Here are a small network's activations along a few directions, averaged over the inputs that share one value of a field.
Related values have similar rows: they may be neighbours, one step apart, or belong to one group.
(in the rows, 500 means zero)
Random noise pushes rows far along 13 fixed directions. That doesn't count. These rows show it; they differ only by the noise:
[566 468 709 478 640 497 606 536 680 414 422 358 474 588 544 298 678 580
 651 474 279 591 355 432 567]
[492 457 616 525 650 573 541 261 542 412 547 528 630 505 549 445 527 414
 675 536 454 550 384 491 471]
[492 452 574 442 191 464 292 524 338 404 726 474 625 731 364 315 558 379
 362 442 656 229 349 347 458]
[614 332 536 448 509 313 527 521 515 363 592 554 473 462 503 689 452 529
 310 602 399 641 404 426 527]
[338 611 459 386 521 314 625 404 465 375 339 578 422 461 392 408 414 474
 459 494 496 562 571 509 586]
[636 430 481 651 520 584 516 456 647 310 533 453 486 604 695 501 777 509
 558 418 386 366 530 458 651]
[411 486 391 570 311 409 562 668 324 653 350 520 565 477 564 551 717 523
 454 465 549 197 693 445 613]
[566 570 337 548 545 654 379 443 744 528 525 542 422 462 749 628 681 486
 572 459 584 587 453 626 445]
[668 638 486 477 585 673 700 583 553 364 593 491 460 444 270 245 373 490
 733 473 519 620 327 462 443]
[426 636 530 364 444 678 322 583 524 536 487 474 493 542 617 635 686 547
 538 456 606 369 572 709 405]
[468 701 384 347 571 368 584 668 504 599 430 447 185 327 477 599 338 446
 513 481 570 638 672 571 440]
[583 569 493 472 441 607 590 582 527 457 545 534 471 588 218 299 472 562
 604 493 617 581  74 497 404]
[571 396 409 758 390 416 643 467 316 476 578 440 316 697 267 487 500 408
 545 410 643 232 244 399 564]
[641 445 387 479 463 556 564 682 456 414 631 543 618 281 411 590 530 428
 565 474 583 413 486 435 367]
[545 420 566 510 342 473 294 695 481 757 561 390 627 489 757 498 694 542
 385 514 432 392 708 416 542]


Field L:
l1: [706 405 501 372 540 528 475 524 608 108 733 624 533 388 602 662 444 444
 356 575 377 607 483 403 446]
l2: [583 683 258 399 334 485 425 494 623 364 648 646 440 509 532 317 359 353
 402 461 666 653 579 336 490]
l6: [525 316 503 619 420 489 369 672 608 476 446 409 658 467 356 234 586 676
 319 332 384 449 449 431 477]
l10: [291 570 569 382 287 392 357 597 317 666 387 467 559 551 461 388 492 585
 361 481 552 377 697 523 558]
l8: [416 631 673 308 735 505 505 250 425 410 650 484 375 553 466 480  79 329
 545 640 472 729 490 529 376]
l7: [512 355 717 495 486 412 494 574 412 297 517 293 533 604 190 503 470 556
 452 390 407 326 523 526 504]
l4: [576 549 549 600 624 758 493 374 520 393 564 456 551 557 482 455 304 594
 490 533 345 524 730 627 641]
l9: [547 309 741 444 468 475 462 384 445 227 627 510 604 831 495 616 484 426
 363 590 409 405 339 332 563]
l3: [246 674 456 304 458 337 495 633 509 467 195 488 321 452 454 493 547 676
 324 434 479 508 700 695 581]
l5: [640 574 556 612 476 770 571 544 305 514 685 453 459 697 279 489 321 414
 717 475 629 269 449 453 415]
The values of L form a ring.
What is the length, in steps, of the shortest route from l5 to l10? -> 3
Going along L from l4 by way of its neighbour l6, in what order are l1, l8, l9, l3 met? -> l8, l1, l3, l9

Field P:
p3: [443 418 534 426 521 319 608 461 277 477 559 518 697 391 387 465 374 326
 542 528 510 387 672 326 455]
p15: [604 517 475 482 661 638 633 502 671 276 483 482 430 552 427 468 525 561
 644 456 408 570 398 544 523]
p14: [520 526 443 667 548 790 563 411 409 639 522 580 697 486 644 618 540 441
 663 563 548 327 662 545 532]
p9: [389 506 851 429 462 456 436 471 382 673 401 459 616 699 463 415 475 650
 486 631 377 551 465 519 552]
p4: [554 534 437 321 591 596 673 734 603 344 375 565 537 342 334 520 519 698
 549 516 430 622 347 574 423]
p12: [493 448 509 602 517 539 428 512 650 465 425 380 413 491 432 542 749 570
 636 335 530 409 311 639 409]
p11: [533 491 475 375 403 384 646 583 326 367 536 637 471 517 424 497 343 576
 305 623 457 574 505 390 624]
p2: [659 511 713 465 402 432 496 619 307 526 717 451 277 744 310 463 230 590
 318 624 481 609 252 431 493]
p1: [669 632 615 482 665 576 800 579 439 626 510 511 281 624 637 544 362 642
 642 715 351 748 527 495 660]
p5: [451 684 415 245 377 509 420 543 620 365 481 674 382 592 709 608 601 488
 320 594 578 629 425 557 505]
p8: [543 488 421 602 390 503 402 519 476 362 602 424 354 577 267 553 413 448
 400 356 640 353 448 540 418]
p10: [692 469 461 721 636 729 513 532 603 603 616 474 659 309 656 380 503 446
 686 492 426 539 596 409 438]
p13: [366 368 651 406 510 494 437 422 498 454 434 571 688 544 494 586 586 535
 420 586 474 500 249 518 409]
p7: [481 654 504 445 375 587 381 460 469 531 555 506 365 631 491 506 418 581
 403 502 590 522 552 685 591]
p6: [556 477 454 524 493 463 595 681 559 648 375 470 556 382 563 517 625 572
 530 503 421 509 648 461 596]
Each value of P is a pair of two hidden parts, and every pair occurs once (5 first parts, 3 second parts).
p5 and p2 share the first part; p5 and p14 share the second. Which value has the first part of p14 and the second part of p2? -> p8
p10 and p4 share the first part; p10 and p9 share the second. Which value has the first part of p9 and the second part of p4? -> p3

Field W:
w12: [270 737 446 306 555 414 667 458 463 561 352 510 273 630 549 388 521 283
 722 480 654 480 412 436 462]
w2: [486 602 515 513 374 572 730 588 191 577 479 640 481 623 484 621 572 455
 635 630 630 281 394 427 527]
w9: [634 524 678 435 494 654 484 765 401 597 623 366 547 529 608 652 512 460
 555 557 433 345 718 465 446]
w14: [438 489 408 544 597 503 512 297 578 415 523 479 389 475 440 487 472 360
 598 426 609 534 290 568 435]
w15: [259 565 611 350 521 416 506 419 476 288 253 472 407 667 401 516 549 577
 371 460 416 407 530 644 621]
w1: [400 567 475 332 525 457 393 363 678 257 423 600 499 579 573 607 641 524
 433 464 530 573 510 617 473]
w5: [597 425 718 554 590 500 423 597 338 723 675 262 313 549 519 575 339 524
 524 537 434 464 530 554 407]
w10: [553 499 695 452 563 649 513 619 431 636 494 513 739 234 320 454 327 696
 591 603 385 691 553 604 379]
w3: [464 634 401 379 666 454 611 536 609 723 452 526 503 277 549 431 369 305
 717 525 585 715 539 373 315]
w7: [497 602 555 362 657 614 651 438 566 161 475 648 515 501 343 414 378 580
 514 559 451 670 316 559 448]
w11: [490 400 409 570 493 473 523 467 466 683 501 545 499 556 560 635 509 458
 509 554 590 458 336 432 464]
w4: [610 549 700 419 445 606 558 501 466 479 643 573 616 672 431 380 435 466
 571 631 525 566 283 385 468]
w8: [511 677 277 550 451 577 558 420 513 777 564 604 444 447 518 362 441 247
 744 498 838 611 225 430 339]
w13: [576 535 449 544 496 482 603 502 697  33 433 489 384 607 480 431 694 500
 461 351 361 419 454 416 616]
w6: [797 523 318 591 538 530 978 664 299 232 688 573 404 423 295 475 332 368
 716 507 544 383 542 258 578]
Each value of W is a pair of two hidden parts, and every pair occurs once (5 first parts, 3 second parts).
w6 and w8 share the first part; w6 and w1 share the second. Which value has the first part of w1 and the second part of w8? -> w4
w12 and w14 share the first part; w12 and w11 share the second. Which value has the first part of w11 and the second part of w14? -> w15
